Each row below holds a small network's activations on one input, seen along a few directions.
Each table varies a few parts of the input and shows all the possible inputs, shuffled.
Descriptions start from the smaller parts, as in this example, which fits no table here: one of 2 separate values, together with either a single point or one of 9 places around a ring or (one of 4 places along a line, together with one of 8 places around a ring).
Shared parts are said once, and a part with two or three values counts as separate values.
In the rows, 128 means zero.

Other details of the inputs shift rows strongly along two fixed directions, in all tables alike. That doesn't count.

Rows:
R1: [101 130  82  96 136 122  76  91 208 163 124  89  77]
R2: [ 62 170 165 112  99 121  90 204 113 112 109 126 116]
R3: [188  81 114 113 152 129 165  71 166 153 160 122 169]
R4: [188  78  98 129 161 130 170  59 141 147 137 123 157]
R5: [ 76 169 177 123 105 127  76 193 121 115 111 134 102]
R6: [172 136 199 138 124 119 177 165  85  98 148 183 173]
R7: [ 95 127  80  95 147 136  65  63 155 154  98  79  73]
R8: [ 92 112  25 119  97 163  82 106 157 152 114  73  91]
R9: [155  75  82 116 150 144 182  72 110 161 135 109 186]
R10: [170 124 205 173 132 124 167 130  50  98 133 161 155]
R11: [166  85  73 112 159 140 191  85 127 149 137 114 182]
R12: [ 72 153 163 174 110 119  89 163 105 117  99 130  65]
R13: [ 59 172 134 144 109 116 118 203 122 104 109 140  94]
R14: [186  83 133  92 149 136 140  62 149 151 151 113 188]
R15: [102 128  64 114 150 125  79  80 182 159 106  88  66]
R16: [194  80  52 133 115 154 178  85 131 138 150 117 171]
R17: [192  88 118  89 159 130 155  66 153 137 154 123 173]
R18: [ 89 112  92  95 128 132  63  98 202 170 119  79  97]
R19: [159 138 186 130 122 116 191 176  76  95 151 170 188]
R20: [ 83 158 137 157  49 134  85 209 129 118 129 128 101]
R21: [178 137 200 159 133 113 176 142  84  82 140 178 158]
R22: [ 76 167 157 142 108 119  98 201 138 117 121 145  83]
R23: [ 90 185 165 144 122 106  82 163 123  95 114 146  68]
R24: [177 131 147 186  79 131 190 174  86  91 161 177 169]
R25: [ 81 115  79  84 128 141  69 111 195 176 118  87 107]
R26: [ 73 170 146 152 114 120 103 191 130 107 111 151  79]
R27: [100 130 100  76 135 128  50  84 189 163 118  80  96]
R28: [156 142 175 143 132 119 193 169  68  85 143 172 183]
R29: [ 87 164 121 155  60 129  98 213 134 102 136 139  88]
R30: [191  96 106 128 157 124 167  52 159 152 153 127 160]
R31: [162  85  90  94 159 152 175  70  99 144 129 101 188]
R32: [101 125  66  88 161 135  72  85 168 134 100  86  75]
R33: [175 130 223 178 106 105 162 144 101 132 156 167 169]
R34: [170 128 204 200 121 115 175 125  65 122 138 163 146]
R35: [ 93 121  66 103 146 130  83  92 199 145 112  92  78]
R36: [ 76 177 149 130 124 121  91 186 115  92 109 153  84]
R37: [161  80 103  97 139 139 170  93 146 170 155 106 208]
R38: [162 128 194 162 130 134 175 143  45 103 129 167 165]
R39: [ 61 167 143 132 103 111 110 212 128 115 122 138  98]
R40: [168 129 178 181 132 124 191 160  73 107 136 176 158]
R41: [198  98 105 111 169 127 157  44 128 139 137 123 156]
R42: [ 66 173 132 128 124 119 106 196  89  92  98 134  90]
R43: [ 80 172 145 135 126 123  93 183  99  95  95 147  76]
R44: [170  77  97 126 154 154 171  62 121 163 134 114 172]
R45: [106 136  85  73 145 123  65  86 193 148 122  90  81]
Description of these inputs: one of 5 places along a line, together with either a single point or (one of 2 separate values, together with one of 4 places along a line).
Q: The inputs of R29 and R20 match in every part but the place on the line of 5. If R45 is changed in the same way as R29 into R20, which row does it become?
A: R27
Q: The inputs of R22 and R26 match in every part but the place on the line of 5. If R19 is changed in the same way as R22 into R26, which row does it become?
A: R28
Q: Change only the choice among 2 separate values in R43. List by row number the other rows that result.
A: R40
Q: Change only the place on the line of 4 in R44. List by row number the other rows that result.
A: R9, R12, R34
Q: Change only the choice among 2 separate values in R27. List by row number the other rows that result.
A: R33
Q: Change only the place on the line of 5 in R18. List by row number the other rows that result.
A: R3, R4, R12, R35

Rows:
R46: [ 50 158 110 139  93 131  87 192 125 112 103 112  81]
R47: [115 154 169 175  92 120 164 210  71  80 132 167 135]
R48: [181 115 173 124 154 106 171  90 135 144 155 143 174]
R49: [109 146 181 180  83 124 155 207  64  98 130 155 140]
R50: [171  97 141 127 123 121 183 130 145 141 166 140 195]
R51: [122 103  87 118 151 140  92  61 154 160 110  87  93]
R52: [109 111 101  75 159 132  97  97 193 164 125 100 124]
R53: [ 57 166  99 132 100 125  94 199 128  97 105 122  72]
R54: [178 106 129 119 162 138 182 105  99 113 134 148 172]
R55: [193 116 176 113 139 113 150  86 129 134 159 138 178]
R56: [110 112  67  83 164 147 109  89 153 139 109  99 115]
R57: [105 103  79  89 154 150  99  87 144 159 107  88 121]
R58: [ 52 164 137 128 125 130  74 174 115 113  89 122  71]
R59: [176 106 150 137 149 124 172  81  87 140 136 129 171]
R60: [149 160 240 176 102 100 112 169 105  97 142 176 112]
R61: [115 117  31  95 127 151 121 110 165 142 123 101 118]
R62: [ 70 170 133 120  72 126  63 197 161 124 129 127  89]
R63: [ 76 166 171 149 123 103  60 160 167 130 112 131  51]
R64: [127 112  74 114 160 136  99  64 162 142 112  99  87]
R65: [130 160 231 143 105 112 121 192  96  95 138 174 139]
R66: [179 110 146 139 153 122 174  83  91 132 135 135 170]
R67: [117 125  71  91 164 130 107  68 152 142 112  93 103]
R68: [119 159 194 172  82 110 149 217 113 115 150 177 142]
R69: [198 105 137 152 159 125 174  81 107 116 137 150 145]
R70: [176 105 101 140 121 145 191 122 106 127 151 146 183]
R71: [170  96 115 145 111 148 184 120  97 144 149 134 188]
R72: [108 109  43 102 120 154 113 104 160 158 121  91 126]
R73: [189  98 150 159 149 130 169  75 102 130 135 141 153]
R74: [ 67 183 130 130 133 110  80 161 118 100  94 126  52]
R75: [120 109  77  74 111 138  93 111 195 151 144  88 139]
Q: What do these inputs look like to the network?
A: one of 5 places along a line, together with either one of 2 separate values or one of 4 places along a line
Q: The inputs of R62 and R55 match in every part but the place on the line of 5. If R61 is changed in the same way as R62 into R55, which row does it become?
A: R74
Q: Change only the choice among 2 separate values in R52. List by row number the other rows that result.
A: R65
Q: A walk changes only the place on the line of 5. It starts at R73 and steps to R66. List the rest of the walk in order.
A: R58, R46, R72
Q: Change only the choice among 2 separate values in R60. List by row number the other rows that result.
A: R63
